These are the activations of a small neural network, seen along a few directions. Each row is one input.
In each table, some parts of the input vary, and every possible input appears once, in random order.
Descriptions start from the smaller parts, as in this example, which fits no table here: one of 4 places along a line, together with either a single point or one of 9 places around a ring or (one of 2 separate values, together with one of 5 places around a ring).
Shared parts are said once, and a part with two or three values counts as separate values.

Other details of the inputs shift rows strongly along two fixed directions, in all tables alike. That doesn't count.

A family of inputs:
x1: [ 16  62  63  61  -4 -22  12   4  34 -24 -26]
x2: [ -3  52 -22  -4  47 -24  -4  -5   6  -7  -7]
x3: [ 68  -8  56  56 -23 -23  46 -29  24 -16 -63]
x4: [-22   7 -34 -28  39  41 -33  33 -17  11  36]
x5: [ 10 -14  26  21   2 -22  -3  -1  -8 -12  21]
x6: [ 32  61  10   5  58 -57 -19  47  24  -7  71]
x7: [-68 -46 -70 -48  25  14 -12 -38 -33 -11 -33]
x8: [-34 -50  17  46 -49  29  11 -57  -6 -10 -76]
x9: [ 17 -79  15  19 -85 -12 -13 -42 -27  -6 -50]
x10: [-18 -68  38  15 -62  28  35 -53   1  24 -50]
x11: [-21 -10 -29 -43  40  35 -24  16 -33  -3  19]
x12: [-16  75 -34 -14   5 -27 -32  42   5  -1  12]
x13: [  4  38 -32 -24  57 -25   8  48  13  -7  39]
x14: [  0  57 -12 -45  -9 -27  -7  44  11  32  39]
x15: [ 40 -24  74  84 -63  -2   5 -29  26 -14  -6]
x16: [  4 -54 -33 -42  25  33 -14 -40 -42   0 -36]
x17: [ 37 -10  59  77 -62  15  36 -12  36 -17 -32]
x18: [  7  -8 -13 -33  38  19 -23   5 -11  -6  -2]
x19: [-27  -1   2 -36   8   1  21   1  -4  20  19]
x20: [ 74  27  60  53   8 -55   7 -10  23 -10   3]
x21: [ 16  52  11  13  31 -21  21  52  18 -12  35]
x22: [-16 107  -7  28  32  -5 -18  47  39  -6  59]
x23: [-37 -58 -84 -59 -27  11  -6   5 -46   4 -17]
x24: [ 30  42  24 -13  22 -30  28  -5  22  23  10]
x25: [ -3  29  -6  14  32 -21 -22  42   6   8  75]
x26: [ -8 -46 -38 -47 -31  35 -38  -4 -43   4 -33]
x27: [-60 -55 -41 -46 -24  44  12 -32 -17  28  15]
x28: [ 35 -15  63  77 -49   4  38  -5  31 -10 -44]
x29: [-52 -63 -48 -78  12  12  13 -35 -26  22  -7]
x30: [ -8   0 -15  -9   6  53 -28  12  -5   0  27]
Description of these inputs: one of 5 separate values, together with either a single point or one of 5 places along a line.
- The inputs of x10 and x8 match in every part but the choice among 5 separate values. If x14 is changed in the same way as x10 into x8, which row does it become? => x12
- List by row number the other rows that have the choice among 5 separate values in common with x28. => x3, x13, x17, x21, x23
- Change only the choice among 5 separate values in x1. List by row number the other rows that result. => x5, x11, x19, x21

A family of inputs:
x31: [-29  65  -6 -13  22   1 -14  44  14   3  58]
x32: [-33 -71 -54 -22 -18  19  -7 -60 -46 -18 -47]
x33: [ -4 -61  29  20 -23  25  11 -70 -11  -3 -89]
x34: [ -14 -109   -3  -26  -25   24   32  -54  -40   13  -36]
x35: [-20 -87  -1 -29 -13  21  12 -54 -23  -1 -36]
x36: [ 13  -2   4   0  -7 -37  15  17  -4   7  19]
x37: [-25 -69 -68 -33  13   3 -16  -3 -56  -9   3]
x38: [-28 -31 -52 -11   0   7 -10 -34 -32  -9 -41]
x39: [ 15  -4  37  26 -43 -22  33 -24  13 -14 -47]
x40: [ 19  18  16   8  -9 -38  16  16  23  -5   8]
x41: [ 64  26  60  47   7  -9   5  -6  36 -15  -6]
x42: [ 12  46  26  42  -3  14  -6  32  24 -22   8]
x43: [ 23  -3   6   3  32   6  -2  12   9 -16   4]
x44: [ 33  -8  72  58 -59  -2  27   5  24   6  -5]
x45: [-18  36 -59 -63  98 -12 -34  52 -24  21 101]
x46: [-59 -15 -36 -23 -13  32   9   2 -13  14  -7]
x47: [-38  55 -72 -54  68 -27 -37  39 -16   0  64]
x48: [ 17 -76   9   9  -3  23   9 -29 -30 -11 -33]
x49: [ 33 -11  40  53 -34 -11  13 -23   8 -37 -65]
x50: [ 11  -3  56  24 -12   1  24 -33  14  -2 -58]
x51: [ -4  14 -21 -18  50  15  -3  14  -6 -16   7]
x52: [ 58  -6  76  42 -34 -13  40 -32  46   5 -34]
x53: [-74 -57 -57 -47 -23  46   8 -21 -34   7  -3]
x54: [  -9   -5  -86 -111   10    6  -52   36  -52   20    9]
x55: [-48 -38 -38  -1  -9  48 -11  -7 -25  -9 -32]
x56: [ 47  12  75  43 -34  -6  46 -38  40   2 -49]
x57: [  6   0 -23 -14   0 -36   9   9  -6  20  32]
x58: [-37 -64 -49 -17 -16  45 -23 -27 -29  -4   6]
x59: [-41 -69 -32 -49  -4  32  27 -47 -32   4 -35]
x60: [ 25  61 -17   4  47 -38 -21  61  20 -20  49]
x61: [-11   9  28  40 -25  18 -10 -10  12   0 -29]
x62: [-13 101 -30   6  51   6 -30  62  19   5  64]
x63: [ 32  33  41  53 -10   3  -9  37  37 -19  17]
x64: [ -3  11  24  19 -19 -26  10 -15   6  -7 -44]
x65: [-62 -57 -60 -57  -4   4  -4 -36 -47  -5 -20]
x66: [-80 -41 -76 -54  12  44 -33 -13 -43   5  22]
x67: [  7 -22  55  37 -53   8   6 -15  21  -7 -16]
x68: [ 28  45  15  17  19 -45 -21  25  25  -9  29]
x69: [ 48  13 105  78 -59 -15  14   5  34  -1  -5]
x70: [-36 -31 -47 -47  12 -18 -12  -3 -22  -2  18]
x71: [ 99  38  78   1 -32   1 -10  18  21   9 -46]
x72: [ 38  63  40  39  38  -6   7  28  33 -16 -17]
x73: [-13  54 -19  -9  38  -3 -39  53  18   7  80]
x74: [-27  54 -63 -50  38 -29   0  29   1  14  52]
x75: [ 40  45  67  77 -36   9   1  -4  38 -19 -16]
x76: [ 22  36  29  28 -19 -12  11  32  28  23  50]
x77: [-53 -29 -37 -17 -29  36  12 -23 -11  22 -21]
x78: [-34 -78 -43 -11 -14  42 -16  -5 -45  -4   5]
x79: [  8  -4 -12 -28  27  -8  16   5  -4  29  39]
x80: [ -8 -82 -34 -25  11  31  -5 -45 -49   3  -8]
x81: [-37 -60 -29  -8 -20   5  -8 -53 -33  -5 -67]
x82: [11 59 -8  1 57  2 -8 17 12 -1 13]
x83: [ 27  34  19  15  27   5   2  -8  13 -13  -2]
x84: [ 35 -16  36  36 -22 -34  -6 -13  -3  -5 -13]
x85: [-17  34  -5   0 -15  11  11  11  20  14  25]
x86: [ 41  19  70  47 -28  -7  45 -32  41  10 -61]
x87: [ -22 -110    9   17  -63   38   -9  -57  -38    3  -39]
x88: [ 46  -5  60  74 -47   9  -1  -9  14  -7  -5]
x89: [ 33  51  33   0  32 -24  21  36  40   5  38]
x90: [ 48  38  68  25  19 -32  13  22  23   6  28]
x91: [-34  59 -82 -40  77 -17 -28  60 -15  -7  41]
x92: [  6 -85  29  17 -58 -16  15 -53 -28  -4 -53]
x93: [  5 100 -17  -4  35 -47   7  47  33  17  35]
x94: [-12  97 -29 -20  50 -44   2  64  20  10  46]
x95: [-36 -61 -91 -51  22   3 -26 -15 -63   2  26]
x96: [-18  99   9   8  30 -10 -13  61  30  10  51]
x97: [ 53 -10  52   4 -86  34 -25   6   1  11 -55]
x98: [-39 -83 -15 -13 -52  37  15 -32 -15   4 -21]
x99: [ 50  21  85  73 -66  -7  28  -5  61   3 -14]
x100: [  0  -1 -10 -25  44  -1 -18   3   1   2  28]
x101: [-37  54 -47 -69  82  -6 -12  38  -7   8  69]
x102: [ 18  44  -9  -7  11 -45   7  26  29   9  39]
x103: [  6  23 -40 -13  32 -23 -24  18  -3 -11  38]
x104: [ 25  44  40  17  28 -10  -3   0  23  -7   2]
x105: [-33 -46 -18 -29   0  24  29 -35 -19  10 -47]
- The inputs of x70 and x67 match in every part but one. If x68 is changed in the same way as x70 into x67, which row does it become? => x73
- The inputs of x39 and x59 match in every part but one. If x95 is changed in the same way as x39 into x59, which row does it become? => x80
- Describe the family of inputs behind these rows. => one of 3 separate values, together with either a single point or (one of 4 places along a line, together with one of 6 places along a line)
- Change only the choice among 3 separate values in x90. List by row number the other rows that result. => x69, x92
- Change only the place on the line of 6 in x46. List by row number the other rows that result. => x55, x61, x62, x77, x96

A family of inputs:
x106: [ 66  59  68  39  21 -41  -7  10  42 -10  20]
x107: [-34 -30 -62 -28  28  32  -6 -19 -28 -18 -32]
x108: [ 70  51  62  51   8 -24  -6  30  42 -32   5]
x109: [ 51  20  88  44 -28 -44  47 -15  36  -4 -53]
x110: [ 66  94  24  32  57 -33 -18  82  30 -12  67]
x111: [ -95   19 -104  -53   50   29  -13   26  -19   14   68]
x112: [-10   4  -4 -16  38  -9 -10 -10 -15   0  -4]
x113: [ -60   17 -106  -95   75  -12    9   17  -22   21   40]
x114: [-17 -61  -2  22 -71  21   9 -67 -16 -10 -96]
x115: [-51 -20 -50 -41  -6  51  -2 -16 -19  15 -15]
x116: [ 43   0  85  91 -59  -4  23  -1  35  -1  -1]
x117: [-71  18 -99 -78  44  -1 -41  40 -43  11  47]
x118: [  3 -53  -5 -32 -14 -17  25 -34  -8   2 -17]
x119: [-19 -69 -11  -1 -12  24  11 -83 -25  -5 -79]
x120: [-22 -56 -63 -67  22  -9  14  -8 -42  22  23]
x121: [  9 -93  10  24 -81  12  -1 -51 -33   0 -64]
x122: [  5 -57  10  11 -65   2  -9 -39 -12 -11 -45]
x123: [  0 115  36  40  31 -26  -2  76  49   2  76]
x124: [  3 -45   5  -6 -37  36  -1  -8 -17  19  -3]
x125: [-40  32 -40 -23  31   2 -19  46   9   6  94]
x126: [ 64  98  35  23  64 -49 -16  57  29   8  75]
x127: [-18   0  13  -9 -17  29  -2   5  -2  11 -12]
x128: [ 54  18  82  70 -18  -9  11  -2  28 -32 -60]
x129: [  3 -60  28   2 -61  38   3 -36  -1   3 -35]
- Describe the family of inputs behind these rows. => one of 4 places along a line, together with one of 6 places along a line
- The inputs of x128 and x127 match in every part but the place on the line of 6. If x110 is changed in the same way as x128 into x127, which row does it become? => x124
- Change only the place on the line of 6 in x107. List by row number the other rows that result. => x111, x113, x114, x115, x119
- Change only the place on the line of 6 in x125. List by row number the other rows that result. => x106, x108, x118, x122, x129
